Each row below holds a small network's activations on one input, seen along a few directions.
Each table varies a few parts of the input and shows all the possible inputs, shuffled.
A made-up example of a description, with smaller parts first: values(3) and (point or line(11) or (line(4) and ring(8))).
Shared parts are said once, and a part with two or three values counts as separate values.

Table:
row 1: -21, -57, 40, 13, 53, 33, -9, -28, 19, -32, -20, -2, -18, 6, -15, 26, -12, 38
row 2: 10, -36, 35, -39, 24, 16, -29, 45, -47, 0, -4, 66, 11, 56, -7, 30, -14, 1
row 3: -49, -83, 13, 38, -7, 42, 15, -24, 14, -13, -2, 11, -1, -32, -29, 14, 31, 29
row 4: -21, -61, 2, -23, -23, 24, -12, 58, -47, 21, 14, 84, 18, 16, -18, 26, 26, -1
row 5: 43, 43, -33, -2, 57, -27, 39, -33, 17, 27, -13, -66, 2, -1, -12, -27, 24, -3
row 6: -16, -6, 4, 29, -17, 23, 17, -15, -6, 47, -44, -57, -13, -71, -8, -15, -11, 21
row 7: 39, 35, -8, -17, 51, -23, 21, -71, 14, -3, -6, -39, 3, 38, -34, 4, 42, 8
row 8: 47, 24, 16, -13, 17, -19, 0, 60, -56, 59, -23, 11, -17, 11, 3, 14, -33, -38
row 9: -25, -24, -33, -11, -26, 29, -18, 61, -66, 49, -23, 56, 14, -5, 14, 10, -4, -24
row 10: -40, -17, -82, 1, 17, 24, 38, -8, 12, 11, -15, -30, 29, -3, 19, -21, 53, 25
row 11: 5, 6, 61, 15, 31, 10, 15, -59, 12, 6, -26, -26, -38, 6, -32, 33, -12, 12
row 12: -2, 49, 54, 17, -97, -46, -51, -13, 87, -103, 80, 18, -36, -26, 73, -36, -78, -35
row 13: -49, -43, -18, 40, -15, 55, 16, -23, -7, 16, -40, -16, 1, -56, 7, -4, 1, 10
row 14: 23, 12, 33, 28, 31, 5, 30, -30, 7, 30, -42, -52, -33, -45, -12, -2, -30, -4
row 15: 34, 10, 45, -35, 9, -11, -6, 27, -51, 36, -10, 33, -16, 64, -14, 44, -19, -20
row 16: -6, 14, -5, -13, -30, -12, -7, 70, -71, 77, -23, 11, -1, -16, -4, 0, -13, -16
row 17: 23, 100, -17, 1, -60, -71, -44, -4, 104, -121, 100, 9, 16, 9, 70, -38, -29, -22
row 18: 27, 77, 21, -15, -106, -49, -77, 69, 17, -81, 98, 78, -10, 29, 60, -7, -102, -68
row 19: 1, 26, -60, -3, 11, -5, 25, -15, 6, 45, -12, -75, 23, -27, -9, -37, 46, 20
row 20: -27, -50, -50, 5, 13, 8, 29, -26, 23, -25, 14, -1, 40, 7, -30, -11, 87, 32
row 21: 3, -19, -19, -16, 66, -5, 10, -41, 17, -48, -4, -11, 25, 39, -22, -3, 46, 36
The inputs of row 3 and row 4 match in every part but one. If row 11 is changed in the same way as row 3 into row 4, which row does it become? -> row 15
What do these inputs look like to the network? -> values(3) and (point or ring(6))
List by row number the other rows that have the values(3) part in common with row 19. -> row 5, row 7, row 10, row 17, row 20, row 21

Table:
row 22: 9, 30, -14, 22, 9, -6, 6, -37, 44, -20, -3, -61, -11, -39, 23, -37, -34, 3
row 23: 27, 63, 0, -10, -6, -47, 8, -10, 33, 4, 13, -61, -8, -14, 10, -38, -16, 9
row 24: -31, -48, -44, 7, 88, 56, 56, -12, -75, 108, -100, -36, 20, -23, -81, 28, 81, 53
row 25: -4, -44, -41, -14, 2, 11, -16, 7, -19, -29, 22, 42, 40, 23, -20, -8, 49, -2
row 26: -3, -2, 7, 6, 32, -5, -4, -61, 45, -65, 9, -15, -2, 27, 6, 10, 15, 12
row 27: 22, 44, 25, -25, -1, -23, -24, 47, -39, 20, 14, 36, -1, 45, 15, 14, -41, -41
row 28: -5, -4, 17, 36, -6, -13, 18, -58, 67, -21, 12, -37, -25, -28, 4, 4, 9, 11
row 29: 0, -28, 41, -9, -10, 10, -25, 15, -17, -28, 5, 49, -10, 24, -8, 31, -31, 6
row 30: -10, -23, 43, 20, -39, 16, -19, 0, -9, -3, -7, 25, -29, -27, 1, 17, -37, -18
row 31: -53, -48, -18, 11, -6, 43, -15, -12, 7, -46, 2, 34, 40, 11, -16, 4, 35, 22
row 32: -10, -23, 48, 19, -43, 17, -10, 8, -5, 9, 4, 24, -33, -28, -3, 24, -38, -6
row 33: 9, 8, 20, 14, -31, 6, -7, 37, -15, 18, -9, 7, -33, -39, 24, 2, -66, -20
row 34: 26, 46, 25, -15, -42, -24, -25, 46, -36, 28, -10, 9, -21, -8, 21, -3, -50, -36
row 35: 14, 24, -12, 30, 5, -25, 24, -31, 58, -11, -3, -52, -24, -36, 29, -23, -24, -1
row 36: -5, -23, 35, -9, -7, 19, -32, 3, -23, -34, 0, 49, -7, 29, -2, 29, -34, -1
row 37: 28, 65, -7, -20, 21, -47, 19, -7, 30, -13, 26, -20, -12, 43, 11, -13, 7, 7
row 38: 34, -10, -7, 1, 113, 23, 98, -59, -31, 87, -93, -93, -5, 8, -57, 17, 52, 43
row 39: -17, 17, -30, 8, -41, -6, -1, 37, -5, 26, 7, -9, 24, -31, 7, -18, 19, 3
row 40: 9, 8, 16, 15, -27, 5, -16, 29, -20, 6, -20, 9, -28, -39, 28, -6, -66, -31
row 41: -9, -31, -27, -9, 0, 10, -11, 15, -1, -15, 28, 43, 48, 19, -27, 1, 52, 4
row 42: 36, 17, 1, -20, 36, -38, 7, -33, 40, -37, 31, -5, 3, 36, -7, 0, 31, -8
row 43: -7, -7, -40, -21, -6, -7, -1, 34, -14, 14, 27, 24, 31, 27, 11, 3, 22, 1
row 44: -11, -4, -45, -20, -4, 3, -8, 22, -20, 9, 21, 25, 34, 33, 17, 0, 19, -5
row 45: -62, -58, -12, 24, -37, 51, 3, -22, 14, -7, 0, 12, 7, -36, 4, -2, 26, 10
row 46: 25, 3, 36, -27, 9, -9, -34, 23, -34, -6, 18, 57, 10, 42, -5, 16, -15, -35
row 47: -9, -1, 10, 36, -4, -2, 11, -71, 61, -26, 6, -38, -23, -22, 10, 3, 5, 2
row 48: -35, -33, -36, 21, -27, 27, 11, 18, 8, 7, -5, -5, 7, -54, 25, -21, 0, 6
row 49: 29, -43, 15, -10, 88, 40, 45, 22, -93, 122, -107, -38, -30, 8, -71, 41, 17, 25
row 50: -39, -69, -21, 6, -8, 23, -6, 3, 0, -49, 8, 32, 27, 2, -22, -3, 39, 31
row 51: 16, 48, 40, -9, -34, -32, -19, 57, -30, 42, 2, 4, -18, -10, 20, -4, -45, -31
row 52: -40, -29, -42, 21, -24, 37, 5, 6, 2, 2, -11, -5, 9, -48, 32, -23, -3, -2
row 53: 19, 74, -5, -3, -10, -40, 10, -23, 31, 1, 0, -50, -22, 1, 28, -35, -8, 6
row 54: -57, -62, -6, 24, -39, 40, 10, -10, 21, -2, 6, 12, 5, -41, -2, 0, 29, 18
row 55: 0, -4, 17, -2, 31, -7, -7, -44, 44, -63, 20, -23, 6, 13, -13, -1, 11, 33
row 56: 31, 22, -1, -28, 39, -20, -11, -40, 27, -45, 31, -13, 17, 34, -14, -13, 20, -3
row 57: 25, 69, -12, -20, 23, -37, 11, -19, 24, -18, 20, -20, -9, 49, 17, -15, 2, 0
row 58: 29, -1, 41, -27, 6, -19, -27, 35, -28, 0, 23, 56, 6, 36, -12, 18, -11, -28
row 59: 39, 34, 20, -31, -14, -34, -16, 59, -32, 17, 13, 40, -12, 36, 3, 19, -37, -32
row 60: -22, 21, -36, 8, -39, 4, -8, 25, -11, 20, 0, -8, 26, -24, 14, -20, 15, -4
What do these inputs look like to the network? -> values(3) and (point or (values(2) and ring(6)))
The inputs of row 47 and row 45 match in every part but the values(3) part. If row 23 is changed in the same way as row 47 into row 45, which row does it become? -> row 39
Which other rows does row 26 become when the values(2) part takes its other values? List them by row number. -> row 55
A walk changes only the ring(6) part. It starts at row 60 and steps to row 44. List the rest of the walk in order. -> row 25, row 31, row 45, row 52
Which other rows does row 49 become when the values(3) part takes its other values? List them by row number. -> row 24, row 38
